Each row below holds a small network's activations on one input, seen along a few directions.
Each table varies a few parts of the input and shows all the possible inputs, shuffled.
Descriptions start from the smaller parts, as in this example, which fits no table here: ring(8) and (point or (values(2) and line(4)) or line(9)).
Shared parts are said once, and a part with two or three values counts as separate values.
(in the rows, 128 means zero)

Other details of the inputs shift rows strongly along three fixed directions, in all tables alike. That doesn't count.

Table:
r1: [125 123 136 120 116 131 106 123 122 140 115 124 133]
r2: [120 118 139 109 118 129 121 107 126 143 129 132 133]
r3: [128 121 129 108 115 134 133 117 110 125 132 134 140]
r4: [129 117 132 130 144 130 122 125 118 140 134 121 144]
r5: [129 126 135 106 126 122 153 127 114 125 138 123 133]
r6: [140 126 135 120 118 121 133 130 110 125 123 129 138]
r7: [ 77 132 124 175 168 134 157 103 116  97  61 138  89]
r8: [124 129 138 118 118 116 126 136 125 143 114 118 127]
r9: [137 158 145 101 127  96 123 116 145 135 120 111 165]
r10: [149 129 128 152 142 171 140 158 166 127 136 200  65]
r11: [132 126 125 120 112 136 116 134 108 124 118 126 140]
r12: [121 120 123 134 137 132 117 134 120 140 126 116 145]
r13: [ 92 139 133 164 154 144 147 104  97  75  74 135  90]
r14: [122 120 126 134 138 124 129 138 126 141 127 112 140]
r15: [118 116 128 122 132 118 148 124 131 145 135 121 138]
r16: [138 124 113 146 111 124 118 127 125 125 130 108 129]
r17: [124 113 125 108 130 122 131 116 129 126 142 126 129]
r18: [101 130 132 128 118 107 117 135 114 127 146 138 138]
r19: [130 123 131 111 113 123 144 123 115 127 130 132 138]
r20: [132 113 122 133 112 117 119 130 136 121 126 116 129]
r21: [120 122 144 107 129 118 141 118 128 143 134 122 126]
r22: [127 124 142 128 111 131 106 122 125 134 120 119 132]
r23: [129 119 110 122 120 134 123 104 123 130 144 123 133]
r24: [137 124 113 143 113 135 106 121 122 122 134 110 132]
r25: [125 109 123 113 117 114 135 116 137 129 135 128 128]
r26: [120 122 141 107 128 126 128 114 122 142 134 127 131]
r27: [122 119 140 112 116 120 132 113 130 145 127 130 130]
r28: [128 112 117 122 118 127 107 126 128 125 123 124 133]
r29: [120 117 145 167 134 171 151 160 131 135 113 176  40]
r30: [129 113 131 133 134 133 115 118 121 140 129 126 146]
r31: [122 115 121 137 127 136 109 127 123 141 121 122 147]
r32: [127 117 127 148 120 125 121 132 131 139 123 114 142]
r33: [134 116 130 117 128 107 134 129 130 127 129 120 126]
r34: [118 115 131 122 140 123 146 122 130 143 142 119 139]
r35: [145 139 131 174 153 192 148 183 171 142 147 193  67]
r36: [133 130 110 133 120 118 127 134 122 131 127 108 127]
r37: [100 133 134 123 124 101 128 143 114 129 149 132 133]
r38: [165 102 112 127 103 162 135 166 142 169 187 160  95]
r39: [137 127 117 141 124 123 127 132 125 123 139 101 125]
r40: [130 118 124 128 118 111 130 137 135 123 127 111 125]
r41: [110 107 129 165 162 187 158 140 129 135 133 190  57]
r42: [154 238 125 112 145 129 131 141 202  98 111 163 178]
r43: [129 124 114 120 123 118 145 119 127 134 143 117 124]
r44: [168 106 108 138 103 176 105 178 134 165 175 156  98]
r45: [138 128 138 114 130 120 142 135 108 123 130 120 133]
r46: [137 127 114 141 123 132 114 128 119 122 139 104 129]
r47: [ 99 132 133 124 132 115 113 136 105 124 155 134 138]
r48: [119 116 117 160 153 175 169 136 131 123 139 175  44]
r49: [131 124 146 115 133 125 118 121 116 139 127 123 130]
r50: [135 125 107 139 115 124 116 127 123 130 126 113 131]
r51: [123 114 126 108 123 109 145 122 136 129 136 123 125]
r52: [128 117 119 120 128 124 115 133 125 124 128 118 130]
r53: [136 128 131 132 107 124 127 138 115 120 120 118 137]
r54: [129 119 133 130 136 116 136 131 126 143 128 118 139]
r55: [148 216 118 126 144 136 104 115 218  87 116 160 173]
r56: [192 192 124 100 120 156 117 175 234 172 195 184 185]
r57: [100 132 136 123 132 106 126 141 113 126 156 129 134]
r58: [134 132 133 127 113 118 137 144 115 122 122 113 133]
r59: [ 89 162 137 143 161 128 129  87 127  91  66 133 117]
r60: [ 91 161 130 156 148 130 134  80 114  63  60 128 126]
r61: [135 130 135 126 120 122 135 141 114 120 128 110 133]
r62: [133 128 109 133 127 131 113 128 115 126 134 109 131]
r63: [172 110 119 130 113 153 133 180 134 167 180 150  92]
r64: [127 127 144 126 121 128 113 130 122 134 126 114 129]
r65: [128 118 120 120 121 111 128 139 132 128 123 117 126]
r66: [129 124 112 119 130 131 130 111 120 129 150 118 130]
r67: [118 111 126 124 129 134 126 110 127 142 136 129 146]
r68: [129 117 135 130 144 121 135 129 125 141 135 116 140]
r69: [128 126 131 106 125 131 140 123 107 124 138 128 137]
r70: [123 116 122 140 124 126 120 133 127 144 118 119 143]
r71: [124 113 128 108 131 113 143 120 135 127 142 121 126]
r72: [124 119 128 143 133 133 118 133 123 134 131 110 142]
r73: [138 128 135 115 129 128 129 131 102 122 130 124 138]
r74: [131 125 148 115 133 117 130 126 123 141 128 119 126]
r75: [132 131 127 118 122 132 123 140 105 123 123 120 138]
r76: [130 113 117 125 115 117 118 133 133 127 122 122 129]
r77: [126 124 137 123 113 121 116 129 126 143 113 123 130]
r78: [133 128 112 133 128 123 126 132 122 128 134 105 127]
r79: [131 117 124 128 124 124 116 132 129 119 133 113 130]
r80: [139 125 120 128 135 120 132 123 120 127 142 109 127]
r81: [121 116 142 157 145 176 148 161 130 139 117 180  43]
r82: [135 115 131 116 135 111 132 127 129 124 135 117 127]
r83: [140 121 115 132 124 133 111 112 116 127 136 120 132]
r84: [ 98 170 129 142 160 123 151 101 123  75  69 130 124]
r85: [130 117 126 128 126 115 128 134 134 120 133 108 127]
r86: [135 115 129 117 135 119 120 123 123 123 135 122 129]
r87: [140 126 117 129 135 129 119 119 113 126 142 114 130]
r88: [151 220 118 115 157 127 121 133 220  97 122 159 167]
r89: [134 128 126 123 110 125 127 141 112 126 116 125 138]
r90: [121 123 142 107 121 114 142 121 130 145 129 125 126]
r91: [138 123 133 117 120 132 122 125 105 123 125 130 140]
r92: [124 109 123 110 120 125 123 111 133 128 137 131 132]
r93: [131 120 144 117 123 128 111 115 119 141 122 129 132]
r94: [138 129 137 115 123 116 143 137 109 126 125 123 132]
r95: [125 122 129 142 126 119 132 139 131 139 125 109 138]
r96: [152 234 112 138 149 128 125 122 212  92 118 146 165]
r97: [ 84 152 126 173 162 134 128  77 133  81  65 129 130]
r98: [133 122 145 120 120 119 121 121 124 143 120 127 129]
r99: [ 90 133 146 164 155 138 149 106 118  98  77 136  74]
r100: [128 127 133 107 118 117 154 130 115 128 132 127 132]
r101: [134 110 126 119 125 123 112 117 126 124 130 127 131]
r102: [141 123 116 134 122 121 122 118 121 129 134 117 130]
r103: [128 124 142 131 109 121 117 127 128 137 117 117 128]
r104: [101 127 131 126 120 120 105 130 109 126 150 141 139]
r105: [131 114 131 136 131 123 126 124 126 143 126 124 142]
Description of these inputs: ring(5) and (point or (line(4) and values(5))).
The inputs of r96 and r46 match in every part but the ring(5) part. If r95 is changed in the same way as r96 into r46, which row does it become? -> r72
The inputs of r83 and r102 match in every part but the ring(5) part. If r97 is changed in the same way as r83 into r102, which row does it become? -> r32
A walk changes only the line(4) part. It starts at r103 and steps to r77. List the rest of the walk in order. -> r98, r27
Change only the values(5) part in r30. List by row number the other rows that result. -> r83, r91, r93, r101

Table:
r106: [116  81 146 115 135 137 167 141  94 157 142 150  75]
r107: [ 93  93 137 135 112  87 132  98  58 123  93  63 143]
r108: [ 95 151 127 151 161 107 141  91 125  81  91 115 116]
r109: [103  69 137 134 118 126 126 121  66 127 124 116 107]
r110: [152 176 116 105 122 102 123 103 164 113 117 100 193]
r111: [171 171 122 119 129 173 124 158 185 142 174 185 141]
r112: [148 182 137 129 136 134 115 149 174 130 133 138 166]
r113: [105 111 134 139 120 113 136 106  79 124  95  92 123]
r114: [115  85 130 142 121 139 138 123  86 134 138 128 105]
r115: [164 117 130 100  91 141 103 169 139 164 169 140 132]
r116: [142 184 110 111 140 103 113 113 169 113 136 112 177]
r117: [107  95 131 132 136 120 125  87  87 120 110  96 125]
r118: [136 152 145  99 141 123 152 143 158 147 154 162 141]
r119: [135 157 115 160 150 185 158 157 158 109 139 196  64]
r120: [135 103 130  92 101  51 103  98 109 138 128  29 213]
r121: [137 179 117  95 126  96 113 117 147  98 130 104 192]
r122: [185  89 133 110  96 160 106 196 139 195 219 147 131]
r123: [ 93  80 129 136 106 107 132 107  79 129 119  94 120]
r124: [150 106 116  98 101  85 105 147 116 157 176  76 178]
r125: [124 132 128 166 152 156 147 134 153 110 110 159  87]
r126: [106 148 136 157 156 140 138 107 124 101  78 128 107]
r127: [157 188 125 107 115 126 113 130 187 135 149 144 166]
r128: [154 105 128  94  89  91 106 142 117 143 148  83 183]
r129: [133  70 138 128 110 147 122 145  80 151 145 136  87]
r130: [117  76 118 146 119 152 125 137 103 153 135 139  77]
r131: [161 127 137 103  93 128 100 171 151 161 170 145 142]
r132: [ 94 161 132 151 151 136 133  94 139  83  71 161  93]
r133: [142  94 151  82 106 116 142 160 125 179 176 134 131]
r134: [111  78 151 112 127 137 165 140 101 156 139 150  72]
r135: [137  87 135 149 118 169 129 163 129 162 154 163  53]
r136: [111 148 132 131 148 134 126  92 119  92  93 141 126]
r137: [125 111 129  84  96  62  92  90 107 142 134  35 210]
r138: [121  72 138 134 121 124 122 123  85 147 141 106 113]
r139: [167 124 142 119 108 135 109 182 142 173 168 124 143]
r140: [116 202 119 112 142  73 127  78 150  78 103  90 201]
r141: [ 99 152 120 172 171 135 147  96 151  85  72 152  99]
r142: [165 127 134 118 110 147 112 181 145 169 165 128 143]
r143: [123  77 140 136 119 143 126 143  84 140 138 141  88]
r144: [ 73 173 118 151 165 103 126  49 143  75  56 121 138]
r145: [ 96 142 121 160 157 141 136 111 122 103  81 136 115]
r146: [136  68 121 154 110 176 126 187 123 176 177 174  60]
r147: [157 173 116 119 126 135 131 133 180 120 133 140 163]
r148: [ 89 177 139 146 157 110 131  78 117  69  45 120 134]
r149: [ 94 160 123 157 152 142 146  86 138  87  77 153  96]
r150: [116 155 128 159 145 163 150 133 133 108 100 162  97]
r151: [150 108 130  91  85 120  98 158 128 159 168 115 160]
r152: [101 147 127 148 152 120 141 111 115  80  91 140  98]
r153: [173 160 116 118 132 168 109 154 180 153 171 172 146]
r154: [150 184 120 132 134 134 135 131 186 111 126 152 155]
r155: [161 167 111 122 137 137 119 133 185 130 132 140 157]
r156: [137 196 125 123 143 137 113 123 202 114 131 153 161]
r157: [105 133 142 128 162 145 173 128 135 125 121 179  84]
r158: [110 139 120 162 161 161 135 117 141 109 116 173 102]
r159: [109 165 124 169 170 154 151 125 155  85 107 170  81]
r160: [109  79 127 128 117 120 132  95  65 130 120  94 120]
r161: [116 182 122  99 131  69 113  91 134  81 109  81 210]
r162: [121 182 124 112 138  81 104  88 143 110  93  77 212]
r163: [133  61 133 134 111 168 127 164  83 154 157 155  75]
r164: [144  57 118 147 114 157 134 161 105 167 149 136  68]
r165: [113  98 125 146 131 136 127 129  90 137 106 111 107]
r166: [149 106 122 105  95 108  95 152 137 174 175 108 164]
r167: [129 100 149  77 108 100 140 142 121 165 165 115 155]
r168: [174 171 123 119 130 147 121 164 183 141 172 153 129]
r169: [101  90 150 110 137 100 162 117  90 145 128 123 111]
r170: [179 176 121 126 136 166 124 170 214 139 159 173 137]
r171: [152 200 135 121 136 145 114 145 172 113 113 158 152]
r172: [105  83 134 145 118 129 126 130 104 139 132 119  98]
r173: [116 105 120 138 123 123 145 119  90 120 126 111  95]
r174: [155 127 110 105 115 116 111 146 135 147 167 103 156]
r175: [177 111 140 104  92 130 102 182 131 188 178 105 152]
r176: [109 195 124 124 149  86 109  90 154  94  88  92 214]
r177: [118 188 131 113 126  82 117  94 139 102 100  82 217]
r178: [115  70 129 135 119 105 131 104  85 132 107  74 112]
r179: [ 94  70 111 132 124  91 129  87  77 118  95  62 144]
r180: [104  71 111 140 126 121 134 126  77 129 133  98 101]
r181: [133 143 126 162 157 169 147 129 162 109 103 166  75]
r182: [101  72 125 137 106 128 136 121  80 138 126 110  99]
r183: [104  79 142 141 111 122 128 140  62 131 109 105 107]
r184: [161 128 129 122 112 136 107 179 142 171 162 130 147]
r185: [138 100 123 149 134 165 143 159 118 136 149 149  59]
r186: [ 80 163 123 153 175 110 130  55 129  72  66 125 146]
r187: [ 89  75 116 128 128 101 119  79  64 122 109  73 150]
r188: [143 122 122  89  99  83 106 116 120 125 126  73 198]
r189: [143 105 133  86  78  89  92 145 114 157 163  87 187]
r190: [134 145 120 159 155 177 148 156 157 114 139 180  67]
r191: [180 167 124 125 119 148 130 166 190 143 158 165 140]
r192: [108 109 117 132 125 112 144 102  83 109 115  93 114]
r193: [125 143 129 152 148 163 144 113 134 113 118 173  87]
r194: [165 101 130  87  83  87 102 148 117 156 154  81 183]
r195: [137 127 130  97 107  85 110 101 112 138 146  79 199]
r196: [107  65 131 137 127 134 128 113  75 136 130 105 106]
r197: [ 94 144 146 130 169 126 173 100 129 110  95 164  88]
r198: [169 125 124 101 100 130 114 173 129 151 176 130 128]
r199: [147 143 144  91 130 150 148 166 172 158 168 179 123]
r200: [133  82 127 131 113 135 133 134  93 128 112 120  94]
r201: [107  79 137 136 111 129 128 139  62 132 107 105 105]
r202: [115 149 130 162 141 159 144 130 153 113 113 182  77]
r203: [163 171 121 118 122 128 129 129 175 126 132 135 155]
r204: [102 162 120 149 160 137 145 102 124  70  80 150  91]
r205: [132  85 117 161 131 162 141 161 127 143 140 157  74]
r206: [ 85 134 147 108 154 106 162  83 118 105  89 127 123]
r207: [ 92 148 114 146 149 127 125  92 144 101  95 135 132]
r208: [165 170 126 111 122 127 117 137 172 120 125 141 153]
r209: [117 144 119 159 145 150 155 134 132 101 125 162  86]
r210: [170 184 142 121 123 150 111 182 178 139 145 173 144]
r211: [140 189 133 127 140 128 112 128 196 121 132 153 152]
r212: [118 105 131 143 119 138 139 129  87 133 109 114 103]
r213: [112  68 135 136 125 127 126 107  75 140 127 101 101]
r214: [107 162 113 171 170 155 147 126 154  89 109 176  85]
r215: [153 165 118 117 138 138 108 122 168 136 147 146 163]
The inputs of r201 and r148 match in every part but one. If r188 is changed in the same way as r201 into r148, which row does it become? -> r208
The inputs of r135 and r211 match in every part but one. If r116 is changed in the same way as r135 into r211, which row does it become? -> r124
The inputs of r213 and r117 match in every part but one. If r113 is changed in the same way as r213 into r117, which row does it become? -> r212
What is each input in this table made of? -> ring(5) and (values(2) or (line(4) and values(5)))
Change only the line(4) part in r165. List by row number the other rows that result. -> r126, r171, r212
Change only the values(2) part in r169. List by row number the other rows that result. -> r133
A walk changes only the ring(5) part. It starts at r130 and steps to r144. List the rest of the walk in order. -> r166, r146, r207
Change only the values(5) part in r143. List by row number the other rows that result. -> r131, r152, r194, r210
Change only the values(5) part in r107. List by row number the other rows that result. -> r140, r191, r195, r202

Table:
r216: [ 98  48 118 141 100 104 112 135  46 167 159  66 124]
r217: [ 94  81 136 127 136 105 122  92  75 116  77  85 106]
r218: [157 131 120 104 117 133 140 177 145 135 160 154 115]
r219: [157  91 134  99  63 130  96 172  81 186 174 102 170]
r220: [115 195 138 102 145  75 135  64 195 111  96 102 210]
r221: [ 85 141 133 161 158 126 153  62  67  46  41 113  97]
r222: [175 139  96  99  88 101 100 126 165 155 157  76 201]
r223: [107  75 134 175 118 167 105 151  97 151 110 149  64]
r224: [132 127 149 134 141 154 120 163 146 153 119 161 102]
r225: [118  82 111 128 143 146 116 105 120 151 162 132 166]
r226: [179 170 117 130 110 197 116 173 161 136 159 198 109]
r227: [163 164  97 133 125 153 107 160 168 141 188 150 133]
r228: [132  85 134 140 113 105 138 127 106 147 116  69 141]
r229: [ 42 131 156 154 170 101 132  40 108  77  34 121 108]
r230: [151 155 124  65  99  79 113 121 163 125 171 111 196]
r231: [145 224 132 111 161 154 146 120 174  87  97 182 140]
r232: [107 134 159 135 139 169 158 129 120 126 113 197  75]
r233: [157 219 115 135 148 146 133 147 203  71 124 173 137]
r234: [ 96 103 135 152 158 136 159 142  94 139 125 137  77]
r235: [149 216 113 144 146 156  86 118 210  98 104 173 147]
r236: [166 115 117  84 107  91 132 131 142 162 147  74 176]
r237: [154 130 115 169 144 161 156 138 156 114 112 150  71]
r238: [105 111 139 100 122  86 102  72 115 118 107  90 150]
r239: [103  77 138 144 129 140 162 175  89 139 124 155  63]
r240: [ 61 136 143 128 145  80 149  73 113  79  80 122 135]
r241: [114 207 112 115 122  85 103 113 174  91 109 114 220]
r242: [132 149 117 140 146 118 128 115 122 100 135  98 133]
r243: [111  52 135 122  89  82 126 149  50 138 135  59 140]
r244: [116  69 127 159 137 169 175 122 120 139 123 167  19]
r245: [143 176 130 117 136  92 109 129 147 125 151  82 203]
r246: [ 68  78 142 140 145 105 149  94  72 131 126 108  91]
r247: [146 127 117 100 130 110 130 143 122 148 169 103 144]
r248: [165  93 152  68  77 113 118 182  85 198 178  96 179]
r249: [168 163 134 123 138 152 150 174 201 166 144 166 130]
r250: [153 103 125 118 124 156 137 164 138 167 207 168  75]
r251: [120 134 132 132 134  97  96  83 111  91  79  74 155]
r252: [104 178 149 191 175 183 163 121 125  72  59 204  60]
r253: [156 120  99 134  97 158 117 184 144 134 172 165  98]
r254: [172 129  95 121 148 185 114 135 181 148 196 187 150]
r255: [133  40 118 165  93 165 138 174 101 190 149 130  64]
r256: [115 129 141  75 108  84 126  69  89 111 115  86 177]
r257: [112 150 148 162 152 126 111 110 134 100  73 126 127]
The inputs of r250 and r246 match in every part but one. If r218 is changed in the same way as r250 into r246, which row does it become? -> r239
What is each input in this table made of? -> values(2) and (point or (line(4) and values(5)))
Change only the values(2) part in r237. List by row number the other rows that result. -> r228
A walk changes only the line(4) part. It starts at r238 and steps to r217. List the rest of the walk in order. -> r251, r235
Change only the values(2) part in r252. List by row number the other rows that result. -> r221
Change only the line(4) part in r230. List by row number the other rows that result. -> r218, r233, r253
